Each row below is a small network's average activation on inputs in which a field has the value named, seen along a few directions.
Values that are neighbours, or in one group, have similar rows; names and order tell nothing.
(in the rows, 500 means zero)
Random noise pushes rows far along 10 fixed directions. That doesn't count. These rows show it; they differ only by the noise:
422 559 671 544 388 412 739 478 434 614 347 574 437 390 268 322 643 508
 589 681 396 507 610
624 455 484 531 290 722 498 611 528 428 559 372 457 353 348 762 417 503
 322 574 457 488 231
486 436 501 588 495 557 496 320 479 199 326 613 479 431 414 725 500 448
 516 452 417 695 258
231 350 551 361 586 657 388 682 567 366 418 499 534 545 566 535 497 604
 658 217 443 719 511
436 572 367 437 617 696 377 450 557 504 550 447 608 551 675 507 438 594
 513 604 733 469 432
424 440 540 342 370 520 540 430 565 467 498 484 277 417 503 442 554 473
 676 500 265 491 486
663 479 553 641 465 418 608 501 425 631 380 595 521 464 381 550 578 452
 380 680 631 441 642
347 529 670 596 461 548 720 591 282 484 264 604 348 334 200 606 590 456
 521 673 507 619 595
664 317 470 530 436 446 539 446 612 513 368 662 515 556 581 413 592 422
 589 445 508 423 625
571 636 577 637 434 528 645 591 407 688 439 434 548 409 264 460 515 482
 349 692 647 406 593
619 558 432 531 477 494 527 199 502 448 437 547 431 455 496 473 563 400
 517 701 532 400 421
695 385 443 548 417 462 403 356 595 334 505 510 461 471 538 774 411 431
 407 356 371 572 305


S, 16 values:
s5: 464 593 422 612 797 388 350 76 452 229 350 535 527 630 596 457 497 327
 551 260 517 604 493
s2: 371 587 618 375 633 508 398 422 353 322 538 286 452 485 311 456 694 436
 448 536 479 474 398
s13: 431 615 567 735 514 512 610 595 433 455 494 554 825 497 273 539 567 660
 377 584 550 626 211
s6: 386 609 472 498 564 471 527 540 467 794 578 585 568 574 732 379 402 660
 535 743 703 420 652
s12: 471 570 435 631 632 745 488 435 395 140 260 517 611 516 258 463 597 309
 536 379 675 557 322
s15: 729 323 560 620 269 487 673 707 479 474 437 621 537 428 312 581 593 462
 459 509 452 522 509
s1: 534 495 609 512 605 310 376 464 610 574 487 414 820 602 420 350 592 641
 338 408 460 650 504
s4: 278 470 736 521 642 210 578 509 328 518 395 663 644 550 347 468 628 684
 483 540 370 707 594
s9: 454 637 456 615 626 596 547 397 342 290 318 511 453 478 303 346 502 240
 484 433 597 452 461
s8: 572 294 402 526 528 746 413 754 444 245 420 589 403 462 513 754 385 327
 393 370 638 523 434
s11: 460 472 419 442 546 595 376 644 610 513 613 469 658 628 672 544 488 678
 504 391 596 528 464
s10: 713 521 462 579 468 279 659 480 381 729 593 578 266 486 586 524 409 274
 458 523 602 276 832
s16: 408 531 692 447 681 170 489 456 246 478 473 496 254 469 391 633 654 388
 451 462 325 619 712
s7: 362 691 475 458 324 547 696 466 525 708 653 389 341 338 429 268 383 516
 576 795 406 329 441
s14: 456 719 465 529 621 507 407 412 431 567 581 431 629 570 500 390 537 557
 488 657 650 474 482
s3: 455 622 413 512 555 503 512 373 332 459 454 492 240 435 583 646 373 397
 554 548 487 501 594
The values of S form 5 separate groups.
Q: List the group mates of s12, in the order listed.
A: s15, s11, s14
Q: List the group mates of s16, in the order listed.
A: s2, s13
Q: List the group mates of s10, in the order listed.
A: s4, s9, s8
Q: List the group mates of s5, in the order listed.
A: s1, s3

C, 13 values:
c1: 367 590 571 526 703 398 471 451 307 607 473 522 505 510 471 539 515 528
 429 676 671 542 602
c9: 543 550 362 658 423 669 681 658 672 523 489 559 789 578 557 248 396 557
 602 433 675 320 435
c11: 538 493 517 621 544 519 576 629 421 554 398 561 579 565 439 348 564 379
 482 461 679 371 685
c10: 575 550 568 596 538 304 570 393 350 605 470 641 628 510 490 516 586 596
 373 800 589 499 488
c6: 450 511 533 437 434 425 537 403 547 616 521 506 508 498 539 333 646 616
 601 672 426 482 575
c2: 766 394 333 633 440 522 462 286 696 334 463 703 730 590 644 584 556 530
 488 581 574 495 234
c8: 475 529 543 686 490 593 588 450 517 350 297 540 594 445 246 523 458 432
 439 342 488 677 300
c13: 427 539 586 487 563 558 509 577 396 619 538 476 586 440 461 573 471 641
 352 857 636 536 488
c3: 572 443 498 650 629 417 484 547 408 588 413 657 554 522 564 786 430 570
 391 532 695 668 624
c4: 532 614 466 494 426 317 575 271 544 577 567 585 419 474 616 502 493 603
 592 692 389 524 507
c5: 545 500 508 476 426 510 625 547 461 507 447 605 395 473 437 510 581 435
 547 626 555 354 586
c7: 507 598 401 546 545 686 427 620 536 427 512 400 640 548 477 484 467 471
 450 399 679 472 427
c12: 490 434 497 431 315 702 580 582 510 487 551 408 459 373 438 447 470 551
 496 665 382 461 354
The values of C form a ring.
Q: A walk along C starts at c10 and steps to its neighbour c11. Put c6, c3, c4, c12 in the order it reaches them.
A: c4, c6, c3, c12
Q: Name the neighbours of c7, in listed order.
A: c2, c5

K, 13 values:
k4: 749 290 508 714 370 400 506 426 637 534 247 743 734 534 455 458 608 557
 458 608 512 511 484
k2: 434 523 562 590 396 559 547 637 613 308 463 498 926 515 384 365 375 640
 525 202 383 690 170
k7: 517 380 627 564 516 501 455 689 577 373 383 473 622 556 246 508 664 444
 395 273 484 517 449
k3: 557 429 551 448 284 409 691 488 599 478 533 588 309 420 418 484 406 430
 596 304 258 495 505
k1: 501 503 582 392 392 566 615 570 578 565 520 337 404 518 390 81 722 389
 638 391 256 346 603
k12: 374 430 442 441 571 656 573 494 415 461 461 573 372 415 676 621 471 481
 579 744 533 551 436
k6: 431 422 600 455 424 720 556 578 398 441 397 465 330 378 213 513 606 455
 368 713 541 417 345
k9: 381 619 645 455 424 477 487 804 599 673 635 256 630 469 334 395 438 693
 520 284 361 637 561
k5: 689 540 464 594 375 338 416 312 446 481 625 468 463 466 542 580 391 409
 339 548 454 341 403
k8: 418 556 563 468 569 357 496 692 387 538 573 411 332 460 443 804 346 500
 417 313 438 686 657
k11: 388 529 446 508 407 619 638 545 551 522 327 606 470 471 569 470 411 550
 737 317 440 635 540
k13: 345 742 429 631 741 417 476 374 413 392 480 596 618 603 610 472 363 477
 651 325 646 614 560
k10: 543 550 502 627 594 539 500 506 350 591 550 368 558 484 407 569 542 471
 255 716 681 407 598
The values of K form a star with 4 arms.
Q: Name the neighbours of k4, in listed order.
A: k11
Q: Name the neighbours of k5, in listed order.
A: k2
Q: Name the neighbours of k6, in listed order.
A: k3
Q: Name the neighbours of k12, in listed order.
A: k10
